These are the activations of a small neural network, seen along a few directions. Each row is one input.
Each table varies a few parts of the input and shows all the possible inputs, shuffled.
Descriptions start from the smaller parts, as in this example, which fits no table here: line(6) and (point or line(9) or (values(3) and ring(5))).
Shared parts are said once, and a part with two or three values counts as separate values.

Other details of the inputs vary at random and push rows far along two fixed directions, the same in every table; ignore that.

Rows:
row 1: [ 12   5  73 -13   1  -9  35 -41 -64   5  -1   5  38   6 -65 -12]
row 2: [-52  -9 -39  16   0  -1  37  28  16  21  26   7  -3 -23  -4  44]
row 3: [-52  -3 -39  15  -1   1  41  30  21  31  23   8   7 -29 -11  46]
row 4: [ 49  30  -3 -45   9 -20 -43 -33 -38 -33 -13  32  10  -7  12 -60]
row 5: [  2  12  10 -11   3  -9 -22 -19 -37 -39 -10  12  -7  -1  18 -18]
row 6: [ -3 -14  72 -19 -12   1  29 -53 -74 -20  -3  -1  32   2 -30   4]
row 7: [ 50  -7   6 -40  -4 -18 -57 -20 -37 -47 -25  13  10  23  23 -66]
row 8: [-43  37 -36  46  18  29  17  31  54  30  16   3 -46   2  23  49]
row 9: [ -9 -21  -9  21  12  32  32  15  65  42  31 -12 -19   0  11  17]
row 10: [ 12  60 -40   5  17 -14 -55  18   5 -28 -21  21 -35   3  30 -22]
row 11: [ 32  10  10  -2  13 -16 -28  10  -3 -13 -27   2   0  25 -13 -41]
row 12: [-31 -22  94  16 -20  19  76 -41 -44  21  25 -27  29  -8 -63  53]
row 13: [ 37  28 -40 -68 -21 -53 -61 -33 -43 -15 -34  31   9 -28   0 -20]
row 14: [-42  13 -42  37  22  28  26  25  60  32  46  11 -44 -10  26  29]
row 15: [ 51  12   7 -34  13 -28 -55  -4 -29 -41 -39  23  13  34   3 -71]
row 16: [-54  10 -37  32  23  37  31  21  47  25  24  18 -43   8  44  41]
row 17: [-34 -65  41   8 -27   0  82  10  -4  46  18 -28  59 -17 -78  45]
row 18: [ 42  17  -1 -45   3 -12 -43 -39 -46 -43 -13  30   4  -9  28 -54]
row 19: [-43 -25 -48  28  -6   8  40  51  58  62   2  -5  26 -21 -11  53]
row 20: [-49   2 -41  20   0   1  42  29  24  49  17  13  22 -38 -12  51]
row 21: [ 12 -37  67 -18  -6   6  25 -32 -44  -4 -13  -4  37  31 -30 -13]
row 22: [ 48  39   1 -40 -11 -19 -58 -37 -45 -49 -23   8   2 -17  19 -39]
row 23: [ -9 -59  98  31 -14  19  86 -19  -4  55  44 -49  32  -3 -92  28]
row 24: [-12  35 -33   0  25   8  -5   9  15   2  -1  33 -20  16  27  -5]
row 25: [ 50  -1 -42 -72 -26 -51 -70 -20 -17  -7 -52  12  19 -12  -3 -20]
row 26: [-51 -32 -68  40   5  11  23  69  75  27  17  -3 -23   2  42  44]
row 27: [ 19  10 -20 -38  -3 -46 -38  -5 -63 -48 -22  34  29  -5  11 -37]
row 28: [-16 -16  -5  33  -9  37  21  15  64  29  23 -42 -31 -12  20  44]
row 29: [  5  25 -60  -5  15   6 -62  23  31 -33 -43  12 -37  39  81 -16]
row 30: [ 29  10 -59 -17  13   9 -56  13  39 -21 -15  17 -34  12  75 -38]
row 31: [ 10  -6  76  -9 -28  -6  20 -52 -68 -18  18 -21  30 -21 -50   4]
row 32: [ 17   9   1 -22  -3   0 -22 -34 -26 -32   1   7  -6 -18  29 -19]
row 33: [-27  -4  -6  43  18  29  39  32  62  48  10 -14 -21  27  -7  35]
row 34: [  6   4 -94 -16   5 -27 -59  56  28 -29 -35  22 -13  16  59 -26]
row 35: [-49 -30 -49  29  -8  10  48  57  64  58   6  -9  18 -16 -12  55]
row 36: [ 21 -26  70 -19   0  -1  29 -29 -38   5 -11  -2  45  34 -50 -19]
row 37: [ 15  15 -66  -3   5   2 -73  21  37 -39 -18   1 -44  18  84 -28]
row 38: [ -1   2 -23 -25  -4 -32 -13   5 -42 -27  -9  24  20 -10   2 -14]
row 39: [-40  -6 -19  28   9  28  27   5  30  16  42   6 -34 -12  28  27]
row 40: [ 15 -21  83  -9 -23   1  19 -32 -46  -9 -22 -30  37  24 -45  10]
row 41: [-47  14 -34  39  30  25  27  33  56  27  32  16 -45  -1  23  26]
row 42: [ 15  38 -52   6   8  -6 -74  37  37 -36 -39   0 -43  26  60 -19]
row 43: [-47  -6  -8  31  17  25  33  13  27  16  31  10 -33  -5  20  28]
row 44: [ 54  44   4 -33  -3 -22 -54 -33 -45 -37 -21  10   6 -16   1 -46]
row 45: [-24  -9 -89   3   2 -11 -19  63  51   3 -14   7 -15   5  34  12]
row 46: [  5  38 -58  -8   7  -5 -60  -1   3 -45  -6  21 -39  -4  70 -22]
row 47: [ 19  -4  72  -8  -7 -13  29 -44 -61   3  20  -6  34 -15 -69 -19]
row 48: [ 57  18  10 -32 -21 -25 -74 -17 -35 -55 -36 -13   7  17  15 -48]
row 49: [ 68  27   7 -26 -10 -30 -75 -12 -33 -43 -37  -8   9  18  -3 -60]
row 50: [-14 -73 101  20 -13  23  93 -27  -9  48  51 -38  39   1 -83  25]
row 51: [-15  -2 -34  20  12  14 -27  29  44 -15 -11  -7 -41  19  56   3]
row 52: [ 50   7   5 -19   5  -9 -28  -9   1  -2 -17  -5   5   5  -4 -44]
row 53: [ 13 -43  72 -10  -6  -1  19 -25 -42 -11  -4  -9  30  18 -34 -22]
row 54: [-33  16 -40  55  16  34  12  51  85  38   2 -16 -46  26  27  50]
row 55: [-18 -31  -7  23  -3  38  21   4  54  19  26 -31 -28  -9  34  31]
row 56: [-38  15  -8  44  22  19  35  24  41  33  30   2 -34  -7  -8  27]
row 57: [ 39 -23  71  -7 -19   2  18 -33 -26  11   4 -40  29 -10 -53  -7]
row 58: [  1  -5  82  -4 -18  -7  24 -40 -66 -18   6 -15  27 -12 -53   7]
row 59: [  0  -8  23 -32 -19 -33  25 -18 -66   4  -8  15  72 -30 -60  -2]
row 60: [-31  20 -13  45   4  22  23  13  36  27  38 -14 -34 -21  -1  40]
row 61: [ 32  17  14   3   2 -14 -38   9  -7 -22 -30 -10  -3  20 -10 -28]
row 62: [ -6 -31  91  13  -8  16  85 -44 -29  46  48 -26  32 -33 -82  26]
Description of these inputs: values(2) and (point or line(6) or (line(4) and ring(6))).
Question: Changing only the values(2) part turns row 34 into row 38. The same change can be made to row 42. Which row results?
Answer: row 58
Question: Which other rows does row 53 become when the values(2) part takes its other values? List them by row number.
Answer: row 43
Question: Which other rows does row 55 become when the values(2) part takes its other values? List them by row number.
Answer: row 32

Rows:
row 63: [ -5   6  -7  12  11  12   0   9  16   1   2   2 -15   9  16  -1]
row 64: [-11  14 -16  11   2   4   0   9  13   4   5   2 -11  -8   8  12]
row 65: [  63   55  -59  -60    8  -51 -116   -3  -45  -74  -67   49    3   16
   52  -87]
row 66: [ -3   2  -3   9   4   9  -7   5  15  -3  -1  -4 -17  13  15   4]
row 67: [-11  13 -16   6   5   4   3   7  15   8   5   5 -12  -8   6  11]
row 68: [-10   5 -19   8   7   0   3  14  14  10   1   7  -7  -1   5   8]
row 69: [ 12 -17  37  -5  -6   4  11 -17 -14   0   1 -13  15   3 -17  -7]
row 70: [-15   7 -21   2   2   3   2   4   8   0  11   7 -11 -13  15  13]
row 71: [  4 -16  19 -16 -10 -11  11 -14 -30  -5  -1   1  27  -3 -21  -4]
row 72: [ 12 -14  26 -10 -14  -9   6 -11 -24  -2  -6 -11  26  -4 -27  -3]
row 73: [-15   8 -19   5   3   3   1   4  11   6   9   8 -11 -11  12  11]
row 74: [ -7   5  -4  13   7  11  -3   6  15  -2   2  -3 -21   9  17   6]
row 75: [ 10 -17  37  -4 -10   3   7 -18 -15  -3   0 -17   8   3 -14   0]
row 76: [ 14 -12  39  -4  -5  -1   7 -16 -19  -6   2  -9  11   7 -23 -13]
row 77: [-12   8 -16  13   4   1   1  17  14   5   0   1  -6   0   6  10]
row 78: [-10  -7 -25   1  -4   1   1  11  16   3   3  -1  -5  -8  15  11]
row 79: [ 12 -18  24 -13 -11 -10   9 -14 -22   4  -4  -6  25  -6 -28  -3]
row 80: [-10   3 -19  10   1   1   1  19  17   9  -1  -1  -2   4   3  10]
row 81: [  5 -16  23 -14 -10 -12  10 -14 -29   0  -3   1  28  -2 -26  -6]
row 82: [-10  11 -19   6   5   2   2   7  14  10   8   7 -12  -9   8  11]
row 83: [  7 -20  21 -13 -13  -9   7 -14 -23   0  -3  -5  25  -8 -21  -3]
row 84: [-12   7 -17   9   8   2   5  15  17   9  -1   4  -8   0   4   9]
row 85: [-11  10  -5  15   5  17   3   0  18   3  11  -4 -26   1  19  14]
row 86: [ -3   2  -7  10   9  11  -1   9  21   3   1   0 -12  12  14  -1]
row 87: [  4  -3  -1  10   2   8  -4   3  20   4   6 -12 -15   3   9   1]
row 88: [ 11 -13  26 -14  -8 -13  11 -13 -29   4  -4   0  29   1 -33  -7]
row 89: [ 10 -12  30 -15  -8 -12  13 -13 -29   2  -7  -3  30   2 -36  -7]
row 90: [ -5  11  -8  12   9  15   2   1  16   3  10   2 -19   2  18   3]
row 91: [-17   0 -21   6   3   2   6  12  10   2   6   6  -7  -6  13  12]
row 92: [ -5   5  -5  14   9  10  -1  10  19   1   7  -3 -21   6  12   0]
row 93: [ -2  10  -3  12   7  11  -1  -2  13   2  13  -4 -20  -1  11   2]
row 94: [ 12 -16  28 -14 -11  -9  10 -14 -22   2  -6  -8  26  -4 -31  -4]
Question: What do these inputs look like to the network?
Answer: line(4) and (values(3) or line(5))
Question: List by row number the other rows that have the line(4) part in common with row 75.
Answer: row 69, row 72, row 78, row 79, row 83, row 87, row 94
Question: A walk changes only the line(4) part. It starts at row 87 and steps to row 76. List the rest of the walk in order.
Answer: row 92, row 93
Question: Which other rows does row 93 become when the values(3) part takes its other values? List them by row number.
Answer: row 85, row 90

Rows:
row 95: [ -3  -3  37  -2  -4  -2  37 -25 -33  13  23   0  25 -17 -46   5]
row 96: [  9 -11  24   0  -2   6  -4 -13  -8 -19  10 -10 -13   7   7 -10]
row 97: [-52 -11 -16  44  13  40  51  30  65  48  25 -11 -29   5  12  54]
row 98: [ -37   42 -106   30   24    6  -20   59   70   12    9   27  -48  -12
   59   16]
row 99: [ 12  21 -31 -18   2 -15 -32  11  -5 -13 -28  19   8  16  14 -17]
row 100: [  45   57 -108  -27   23  -20 -108   39   45  -36  -51   37  -44   20
   86  -60]
row 101: [ 23   7 -15 -11   8  -2 -33   2   1 -21 -17  11  -6  20  30 -34]
row 102: [-51 -18 -36  37  10  27  53  41  66  52  31  -3 -16  -2   8  51]
row 103: [ 34   1 -11 -10  -1  -4 -44   6  10 -25 -19 -11 -13  15  26 -31]
row 104: [ 21  -1  26 -34  -6 -27  -3 -27 -58 -15  -9  17  35   0 -33 -28]
row 105: [ 11 -19  56  -2  -6   7  16 -25 -30  -1  -4 -13  23  14 -25  -4]
row 106: [ -7 -54  22 -32 -38  -9  28 -41 -36   5  24 -16  40 -50 -21  26]
row 107: [-55  -1 -14  44  16  35  46  21  57  42  32  -7 -41  -3  13  55]
row 108: [-17 -18  49   2 -10  -2  47 -21 -32  19  16  -8  27  -5 -52  26]
row 109: [-16 -28  35  -5  -9 -14  41  -9 -38  10  11   1  37 -13 -50  11]
row 110: [ 27  10 -35 -21   0 -20 -38  15   8  -5 -23  12   7   6   7 -27]
row 111: [  84   58  -15  -60    4  -42 -118  -31  -64  -94  -53   32   -2   16
   46 -103]
row 112: [ 16 -28  39   4  -6   5  15 -12   0  13   6 -23  12   5 -23  -6]
row 113: [  3  -4  29   5  -4   9  -3 -14 -12 -19   3 -14 -13  10   3   0]
row 114: [-37  43 -83  39  33  29  -6  42  84  26  23  18 -68  -9  63  25]
row 115: [  5  14 -36 -16   1 -24 -31  23  -9 -18 -34  22  17   8  13 -15]
row 116: [ 22  -8   9 -24 -15 -32 -16   2 -31  -9 -30   0  41  -1 -34 -17]
row 117: [ 23  19  -8 -24  14 -14 -30 -14 -20 -25 -14  26  -6   6  16 -37]
row 118: [ -1 -33  62   9 -12  15  35 -20 -17   1   9 -30  14  11 -25  14]
row 119: [-49 -29 -40  40   1  15  42  54  70  54  23 -15  -9 -14  -6  54]
row 120: [  5  36 -30 -10   2 -24 -27  10 -24 -21 -20  23   8 -10   4 -13]
row 121: [-44   6  -6  53   6  43  32  19  57  23  39 -25 -50  -7  21  51]
row 122: [  6  -3 -52 -42 -27 -20 -39 -14 -15 -23 -13   8   5 -37  42   4]
row 123: [ -1 -28  62   5  -4  10  34 -30 -27   6  24 -11  10   0 -30   2]
row 124: [ 13  -5  17  -4  -3   0   1  -5   3   8 -11  -9   5   5 -15  -1]
row 125: [-24  27 -94  23  31  22 -22  53  84  12  -1  23 -56  13  75   8]
row 126: [ 32   7  -3  -9  -5  -5 -42   0   6 -26 -22 -16 -12  18  20 -23]
row 127: [ -5  -5  63  15  -4  15  33 -32 -25   9  22 -16   7  -8 -34  13]
row 128: [ 32  12  46 -16  -1  -7 -15 -41 -50 -25   1   7  14  -3 -16 -38]
row 129: [  5 -33  64  13 -14  12  36 -22  -8  21  11 -34  20   3 -45  15]
row 130: [ -2 -30  46   1 -19  -3  41 -12 -14  31   6 -24  37  -4 -62  22]
row 131: [ 11  45 -30 -12   6 -15 -30   0 -16 -16 -13  23  -5  -2  12 -15]
row 132: [-72 -10 -35  50   7  20  53  46  54  46  31  -3 -23 -15   2  70]
row 133: [ 33 -19  41 -22  -9  -5 -14 -23 -37 -32 -14 -12  20  19  -6 -35]
row 134: [  6   5 -41 -19   4 -24 -28  23  -7 -17 -27  25  19   6  14 -25]
row 135: [-10 -22  66  12  -7  13  38 -30 -25  10  20 -19   8   3 -35  17]
row 136: [  6  10  51  -5   0   1  21 -34 -40   0   5  -1  15 -10 -34  -1]
Question: Changing only one part turns row 126 into row 103. The same change can be made to row 136. Which row results?
Answer: row 114
Question: Changing only one part turns row 124 into row 100. The same change can be made to row 132. Which row results?
Answer: row 109
Question: What do these inputs look like to the network?
Answer: values(2) and (point or (line(4) and line(5)))
Question: Which other rows does row 134 become when the values(2) part takes its other values? List them by row number.
Answer: row 115
Question: Which other rows does row 107 become when the line(5) part takes its other values? List them by row number.
Answer: row 108, row 113, row 132, row 135
